A small network was shown many inputs. Here are its activations along a few directions, one row for each input.
In each table, some parts of the input vary, and every possible input appears once, in random order.
Descriptions start from the smaller parts, as in this example, which fits no table here: one of 8 places around a ring, together with either a single point or one of 9 places along a line or (one of 3 separate values, together with one of 6 places along a line).
Shared parts are said once, and a part with two or three values counts as separate values.

Table:
r1: .33	-.01	.09	-.02	.27	-.46	.08	.04	.08	.20	.13	.16	.08	-.08	.13
r2: -.19	-.29	.01	.17	-.48	.32	.06	-.31	-.17	.31	.05	-.07	-.36	-.14	-.34
r3: .15	-.08	.09	-.06	-.15	-.23	-.08	.33	-.15	-.20	-.17	.23	-.07	.04	.27
r4: .22	-.02	.12	.02	.13	-.31	-.06	.19	.15	.29	.04	.11	-.15	-.09	.44
r5: -.13	-.03	-.01	.10	.21	.32	-.23	.12	-.27	-.20	-.05	-.51	.09	.39	.07
r6: .19	.16	-.05	-.23	.38	-.45	.22	.00	.21	.11	.21	.08	.11	-.10	.28
r7: -.20	-.34	.07	.19	-.22	.55	-.19	-.39	-.01	.12	.12	-.04	-.28	-.02	-.43
r8: .16	.16	.25	-.05	.01	-.31	-.06	.30	.01	-.10	-.15	.09	-.08	.01	.36
r9: .09	.31	.08	-.37	.25	-.42	.24	.18	.07	-.23	.01	.03	.25	-.02	.17
r10: .34	-.12	-.06	.18	-.25	-.15	-.01	.12	.14	.11	.03	.21	-.18	-.10	.70
r11: -.42	.11	-.17	-.01	-.03	.37	.08	-.12	-.08	-.04	-.24	-.07	.41	.01	-.64
r12: .24	.16	.24	-.10	.14	-.46	.13	.13	.01	-.24	-.07	.14	.16	-.01	.05
r13: -.33	-.01	-.26	.05	.04	.31	.02	-.38	.07	.33	-.01	-.01	.29	.05	-.52
r14: -.29	-.16	.03	.15	-.55	.32	.11	-.09	-.26	-.12	-.24	-.12	-.30	-.13	-.46
r15: .08	.56	-.02	-.44	.39	-.44	.16	.15	.15	-.28	.16	-.02	.31	-.07	.20
r16: -.24	-.13	-.18	.15	-.13	.50	-.12	-.37	.09	.20	.12	-.02	-.01	.06	-.51
r17: -.29	-.24	.08	.19	-.29	.54	-.13	-.20	-.08	-.34	-.15	-.08	-.21	-.02	-.52
r18: .25	.03	-.01	.09	-.39	-.17	-.02	.26	.02	-.29	-.18	.17	-.11	.03	.63
r19: .21	-.19	-.01	.06	-.04	-.24	-.14	.19	-.02	.21	.09	.20	-.13	-.09	.40
r20: -.01	-.21	-.06	.10	.27	.30	-.24	.03	-.10	.26	.14	-.52	-.05	.32	.12
r21: -.33	.00	-.11	.15	-.16	.55	-.08	-.16	-.05	-.23	-.12	-.06	.07	.05	-.60
r22: .18	.32	-.10	-.31	.59	-.42	.24	-.01	.21	.14	.28	.10	.15	-.10	.22
What is each input in this table made of? -> one of 2 separate values, together with either a single point or one of 4 places along a line or one of 6 places along a line
The inputs of r19 and r3 match in every part but the choice among 2 separate values. If r7 is changed in the same way as r19 into r3, which row does it become? -> r17

Table:
r23: .27	.10	.09	-.11	.36	-.45	.09	.23	.07	.17	-.03	.15	.13	.02	.39
r24: .06	.02	-.29	.02	-.36	.04	-.02	.18	.13	.01	-.17	.34	.13	-.03	.42
r25: .34	.07	.16	-.06	.25	-.58	.10	.28	.12	.00	-.02	.04	.19	.05	.43
r26: -.04	-.38	-.02	.25	-.25	.51	-.28	.00	-.18	-.03	-.02	-.17	-.23	.16	-.04
r27: -.28	.15	-.02	-.04	-.02	.28	.13	-.33	.04	-.12	-.03	.04	.17	-.08	-.73
r28: -.15	-.33	.04	.26	-.36	.36	-.20	-.03	-.19	.13	-.10	-.18	-.31	.07	-.17
r29: .33	.23	.23	-.23	.17	-.67	-.03	.42	.01	-.17	-.02	.15	.02	-.04	.51
r30: .31	.35	.15	-.27	.10	-.55	.18	.37	.10	-.44	-.02	.04	-.06	-.14	.56
r31: -.28	.03	-.18	-.01	.25	.44	-.15	-.14	-.05	-.16	.00	-.27	.23	.24	-.34
r32: .19	.13	-.05	-.18	.32	-.28	.07	-.10	.32	.20	.38	-.02	-.05	-.10	.33
r33: -.11	-.29	.04	.21	-.47	.35	.02	-.20	-.21	.08	-.09	-.05	-.33	-.01	-.22
r34: -.13	-.35	.10	.24	-.46	.31	-.07	-.21	-.07	-.04	-.11	.16	-.35	-.12	-.38
r35: .22	.11	-.07	-.02	.36	-.39	.08	-.02	.15	.35	.27	.17	.08	-.10	.29
r36: -.36	.04	-.13	-.08	.03	.27	.12	-.24	-.17	-.02	.01	-.13	.21	-.03	-.57
r37: -.38	.12	-.07	.02	.07	.35	-.03	-.20	-.05	.05	-.05	-.28	.19	.10	-.49
What is each input in this table made of? -> either a single point or one of 6 places along a line or (one of 2 separate values, together with one of 4 places along a line)
Which other rows does r28 become when the choice among 2 separate values takes its other values? List them by row number. -> r37
Which other rows belong to the same alternative as r35? List them by row number. -> r23, r25, r29, r30, r32

Table:
r38: -.18	-.28	-.07	.22	-.08	.20	-.03	-.19	-.02	.46	-.04	-.01	-.09	-.03	-.31
r39: .02	.12	.03	-.09	-.08	-.36	.15	.08	.02	.09	-.13	.24	.17	-.16	-.03
r40: -.01	.25	.04	-.25	.09	-.16	.04	.13	-.05	-.38	.03	-.16	.05	.03	.04
r41: -.13	-.15	-.20	.19	-.05	.52	-.18	-.05	-.15	.21	-.08	-.14	.10	.23	-.05
r42: .24	.03	.09	-.17	.30	-.30	.10	-.08	.18	.12	.35	.05	-.17	-.10	.29
r43: -.20	-.13	.01	.04	.09	.40	-.14	-.22	-.12	-.05	.12	-.39	-.11	.17	-.20
r44: -.15	-.05	-.01	.05	-.13	.04	.10	-.11	.06	.06	-.18	.23	.10	-.15	-.38
r45: .22	.07	.04	-.16	.37	-.19	-.08	.15	.02	-.13	.25	-.21	-.09	.08	.36
r46: .07	.21	-.13	-.15	-.12	-.20	.17	-.04	.18	-.06	.09	.19	.11	-.14	.15
r47: .03	.19	.22	-.20	.16	-.30	.12	.19	-.17	-.31	-.12	-.14	.09	.05	-.11
r48: .22	.06	-.12	.02	.28	-.17	-.11	.22	.08	.09	-.01	.04	.15	.15	.54
r49: .00	.28	-.17	-.12	-.03	-.02	.09	.21	.06	-.32	-.04	-.04	.23	.03	.23
r50: .21	-.05	.09	.01	.17	-.41	-.01	.10	.12	.38	.10	.18	.02	-.07	.32
r51: -.17	-.18	-.03	.10	-.01	.27	-.03	-.39	-.01	.18	.28	-.15	-.23	-.08	-.31
r52: -.21	.13	.04	-.09	.02	.27	-.04	-.04	-.04	-.38	-.03	-.18	.00	.04	-.25
r53: -.17	.05	.03	-.10	-.11	.07	.02	-.27	.08	-.14	.10	.06	-.12	-.18	-.38
r54: .26	-.01	-.08	.00	.20	-.30	.03	.00	.19	.31	.17	.32	.08	-.02	.46
r55: .18	-.45	.24	.28	-.92	-.06	-.12	.22	-.12	-.12	-.27	.30	-.74	-.19	.33
r56: -.17	-.11	-.19	.12	-.11	.54	-.20	-.08	-.04	.11	.03	-.30	-.01	.17	-.02
r57: .04	.20	-.15	-.07	-.11	-.24	.13	.04	.07	.09	-.09	.34	.20	-.12	.13
r58: .02	.23	.03	-.22	.02	-.24	.23	-.09	.05	-.16	.11	.10	-.03	-.22	-.03
r59: -.12	-.22	-.25	.23	-.14	.38	-.04	-.21	-.03	.43	.05	.13	-.01	-.02	-.17
r60: -.11	-.17	-.23	.19	-.16	.42	-.02	-.30	.11	.31	.18	-.05	-.10	-.07	-.13
r61: -.12	.06	-.18	.01	-.21	.23	.10	-.21	.23	-.07	-.01	.17	.05	-.18	-.20
r62: .25	.01	.23	-.11	.39	-.35	-.06	.22	-.08	-.02	.08	-.22	-.07	.10	.22
r63: .22	.11	-.14	-.03	.22	-.09	-.09	.21	.15	-.03	.16	-.11	.05	.09	.55
r64: -.16	-.17	.17	.15	.15	.27	-.10	-.12	-.29	.03	.05	-.37	-.09	.22	-.32
r65: .31	-.03	.26	-.08	.35	-.45	.12	-.02	.08	.19	.23	.04	-.13	-.08	.14
r66: .23	.07	-.08	-.05	.14	-.22	.05	.00	.33	.26	.25	.13	-.07	-.07	.49
r67: -.18	-.19	.11	.20	.02	.12	.00	-.25	-.13	.32	.11	-.15	-.25	-.05	-.43
r68: -.14	.09	-.14	-.05	-.12	.32	-.08	-.01	.12	-.28	-.10	-.10	.13	.11	-.10
r69: -.01	.25	-.15	-.08	-.01	-.11	.02	.28	-.05	-.15	-.20	.09	.29	.09	.22
r70: -.08	-.01	-.18	.03	-.16	.15	.07	-.16	.10	.03	-.10	.35	.15	-.10	-.24
r71: -.17	.02	.03	.05	-.05	.20	-.06	.10	-.08	-.16	-.26	-.03	.21	.11	-.26
r72: -.11	.04	.18	.03	-.03	-.03	.11	-.20	-.02	-.07	-.03	.06	-.09	-.16	-.52
r73: -.16	.06	.23	-.06	.09	.06	-.01	.01	-.14	-.29	-.15	-.18	.01	.12	-.41
r74: .22	-.06	.06	-.02	.33	-.30	-.08	.25	-.01	.06	-.01	-.05	.14	.13	.38
r75: .07	.18	.21	-.15	.05	-.41	.22	.00	-.06	-.04	-.03	.08	-.02	-.18	-.17
r76: .01	.13	.03	-.11	.06	-.24	.07	.26	-.12	-.22	-.18	.02	.32	.08	.05
r77: -.12	.05	-.15	.01	-.06	.29	-.06	.04	-.01	-.20	-.21	.08	.26	.16	-.13
r78: .21	-.40	.31	.25	-.78	.07	-.28	.36	-.26	-.33	-.35	.03	-.58	.00	.43
r79: -.18	-.22	-.02	.20	.00	.38	-.15	-.02	-.20	.20	-.11	-.24	.07	.21	-.18
What is each input in this table made of? -> one of 2 separate values, together with either a single point or (one of 4 places along a line, together with one of 5 places around a ring)
The inputs of r54 and r48 match in every part but the choice among 2 separate values. If r42 is changed in the same way as r54 into r48, which row does it become? -> r45
Which other rows does r76 become when the place on the line of 4 takes its other values? List them by row number. -> r71, r74, r79
A walk changes only the place on the ring of 5. It starts at r52 and steps to r73. List the rest of the walk in order. -> r71, r77, r68
